These are the activations of a small neural network, seen along a few directions. Each row is one input.
In each table, some parts of the input vary, and every possible input appears once, in random order.
A made-up example of a description, with smaller parts first: one of 5 places around a ring, together with either a single point or one of 9 places along a line or (one of 3 separate values, together with one of 6 places along a line).
Shared parts are said once, and a part with two or three values counts as separate values.
In the rows, 128 means zero.

Other details of the inputs shift rows strongly along two fixed directions, in all tables alike. That doesn't count.

A family of inputs:
row 1: [171 150 134 155  95  85 122 142 115 131  93  77  72]
row 2: [126  95 134 191 214 186 147 169 172 118 155 225 166]
row 3: [ 79  80 122 152 221 176 111 161 168 136 177 234 230]
row 4: [149 107 125 173 168 182 173 118 131 108 136 178 111]
row 5: [216 188 113  93  18  78 154  97 119 138  70  46  43]
row 6: [194 112 171 221 124 147 167 155 140 120 114 181  66]
row 7: [165 120 158 185 112 126 145 148 138 124 119 158  94]
row 8: [133  91 114 184 200 199 171 117 158 114 164 238 150]
row 9: [ 58 139 110  67 153 102  79 150 144 138 144  81 204]
row 10: [180 153 130 123  52  83 129  89  62 130  79  46  31]
row 11: [170 140 145 149  90  90 110 146  91 131  86  76  70]
row 12: [ 67 120 125  81 146 155 129 111 138 124 165 142 183]
row 13: [ 88 136 110  67 115 113 102  98  93 131 128  83 145]
row 14: [113 122 122 103 132 137 126 107  95 123 126 113 130]
row 15: [163 145 119 134  95 120 145 100  98 117 102  84  63]
row 16: [ 81 158 100  60 104  60  66 133 129 146 125  44 172]
row 17: [ 66 141  90  53 138 113  99  94 129 135 152  90 180]
row 18: [225 142 135 189 109 139 179 169 179 135  89 176  76]
row 19: [120  90 144 175 187 214 178 123 158 110 173 245 150]
row 20: [ 80 140 139  78 111  97  91 147 135 135 133  76 167]
row 21: [115 117 138 127 146 121 104 157 118 132 122 120 149]
row 22: [ 27 119 128  67 174 135  84 153 173 138 178 148 246]
row 23: [ 77 149  97  37  92  77  81  87  89 141 128  51 154]
row 24: [187 115 150 197 110 162 184 110 123 112 126 182  59]
row 25: [219 121 161 218 102 117 148 151  99 127  81 132  32]
row 26: [ 56 139 114  47 119 116 105  97 132 136 162 103 182]
Each input here is: one of 2 separate values, together with either a single point or (one of 3 separate values, together with one of 4 places along a line).
Change only the choice among 2 separate values in row 26. List by row number the other rows that result. -> row 6
Change only the choice among 2 separate values in row 20. List by row number the other rows that result. -> row 12
A walk changes only the place on the line of 4. It starts at row 9 and steps to row 2. List the rest of the walk in order. -> row 1, row 16

A family of inputs:
row 27: [157 131 138 152 110 139 156 112 112 115 117 123  80]
row 28: [140 118 116 142 144 147 142 114 121 126 133 157 122]
row 29: [176 119 148 186 135 133 138 169 121 119  95 136  88]
row 30: [ 43 124 127  76 159  98  60 149 139 144 160 108 217]
row 31: [122 143 140 104 102  82  86 148 104 140 104  56 123]
row 32: [146 117 115 147 146 145 143 113 122 127 127 156 118]
row 33: [ 89 122 128  98 136 145 132 115 136 125 153 138 158]
row 34: [114 115 116 135 167 158 142 117 137 121 146 156 148]
row 35: [127 120 125 139 149 139 131 159 173 131 142 168 177]
row 36: [130 107 144 179 149 128 121 163 141 127 132 162 134]
row 37: [112 134 121 123 160 130 121 165 178 138 142 158 176]
row 38: [121 144 122  86  86 101 116 103 104 134 119  84 116]
row 39: [145 119 138 144 120 148 153 115 122 126 129 161 108]
row 40: [117 153 128  81  76  94 118 102 102 127 115  53 103]
row 41: [122 154 114  87  88  93 114 101  99 128 114  49 102]
row 42: [142 137 132 134 126 127 128 149 167 141 125 144 134]
row 43: [160 126 136 161 123 146 157 115 116 114 119 136  83]
row 44: [176 130 130 157 105 132 151 110 104 121 108 129  70]
row 45: [ 92 119 112  99 152 147 121 112 134 129 153 156 173]
Describe the family of inputs behind these rows. -> either one of 3 separate values or one of 4 places along a line or (one of 2 separate values, together with one of 6 places along a line)
Which of the alternatives is row 35? -> one of 3 separate values
Change only the choice among 2 separate values in row 38. List by row number the other rows that result. -> row 40

A family of inputs:
row 46: [186 128 135 186 128 160 184 104 149 117 137 176  67]
row 47: [168 107 109 185 134 164 186 107 134 103 135 197 107]
row 48: [ 78 113 114 120 197 188 150 109 194 129 200 219 201]
row 49: [187 105 119 199 144 154 163 109  89 112 109 161  66]
row 50: [173 149 147 111  71  66 103 171 129 153  77  52 112]
row 51: [143 156  98  98  59  84 133  86 106 122 109  66  93]
row 52: [ 74 137 144  67 121 132 113  93 118 136 159 113 152]
row 53: [221 122 159 199 109 139 154 175 134 126  89 151  83]
row 54: [ 97 137 143  76  96 117 119  89 104 132 140  89 116]
row 55: [ 60  74 120 117 189 194 144 109 129 111 184 228 213]
row 56: [158 122 136 201 144 149 151 156 172 120 129 192 112]
row 57: [ 85 132  98  88 153 124 100  98 110 140 143 103 158]
row 58: [129 140 140  93  57  94 125  82  72 125 106  60  74]
row 59: [163 175 134  77  72 103 131 103 105 137  95  52  73]
row 60: [105 157 113 100 100  70  97 147 156 146 123 104 136]
row 61: [110 138 101  61 121 131 121 108 123 135 124  99 157]
row 62: [174 116 132 159 152 187 176 123 138 122 121 187 104]
row 63: [185 119 137 195 155 161 160 109 109 123 123 159  61]
row 64: [ 63 131 152  97 125 120 115 145 121 108 141  71 149]
row 65: [ 57 140 115  95 149 121 120 146 169 113 156  90 186]
row 66: [120 152 151 104  66  66  97 142  99 142 101  78  85]
row 67: [141 162 108  97  64  86 131  84 118 131 116  63  86]
row 68: [ 44 115 125  59 143 144 109  91 125 134 170 132 193]
row 69: [132 157 126  92  99  99  96 158 132 140  93  83 132]
row 70: [184 101 150 219 160 137 127 166 128 124 119 165 109]
row 71: [ 81 125  86  50 144 143 118 115 125 128 138 128 208]
row 72: [110 137  97  62 117 130 121 111 114 130 120 103 161]
row 73: [180 114 151 211 134 123 150 169 176 135 127 179 123]
row 74: [ 67 138 106  72 175 133  98 102 132 142 163 120 183]
row 75: [ 65 138 123  76 164 139 116 167 155 115 139  91 196]
row 76: [ 67 120  88  78 172 132  98 100 119 136 155 120 189]
row 77: [210 132 146 171 121 169 183 120 125 123 105 158  53]
row 78: [ 71  81 153 145 192 179 108 163 166 128 189 223 228]
row 79: [199 122 125 198 109 149 189 102 134 110 120 170  53]
row 80: [ 84  97 151 152 177 173 121 157 155 121 164 212 179]
row 81: [186 105 187 210 105 124 146 167 125 133 114 157  85]
row 82: [125 151 131 133 112  81 106 144  96 112  92  15  80]
row 83: [131 156 123  86  98  84  95 165 134 152  88  95 123]
row 84: [158 141 140 138  96  50  78 161 104 153  92  48 111]
row 85: [106 141 116 115 135  90  70 149 117 139 115  86 142]
row 86: [169 100 152 182 110 161 178 100  88 106 118 171  66]
row 87: [195 122 149 213 114 126 152 156 158 121 118 162  94]
row 88: [ 74  82  87 133 224 187 129 118 131 120 175 216 218]
row 89: [115 143 117 113 126  66  71 154 115 150 102  90 117]
The inputs of row 53 and row 87 match in every part but one. If row 83 is changed in the same way as row 53 into row 87, which row does it become? -> row 60
The inputs of row 88 and row 55 match in every part but one. If row 57 is changed in the same way as row 88 into row 55, which row does it become? -> row 68
Describe the family of inputs behind these rows. -> one of 4 separate values, together with either a single point or one of 4 places along a line or one of 6 places along a line
A walk changes only the place on the line of 4. It starts at row 81 and steps to row 78. List the rest of the walk in order. -> row 80, row 66
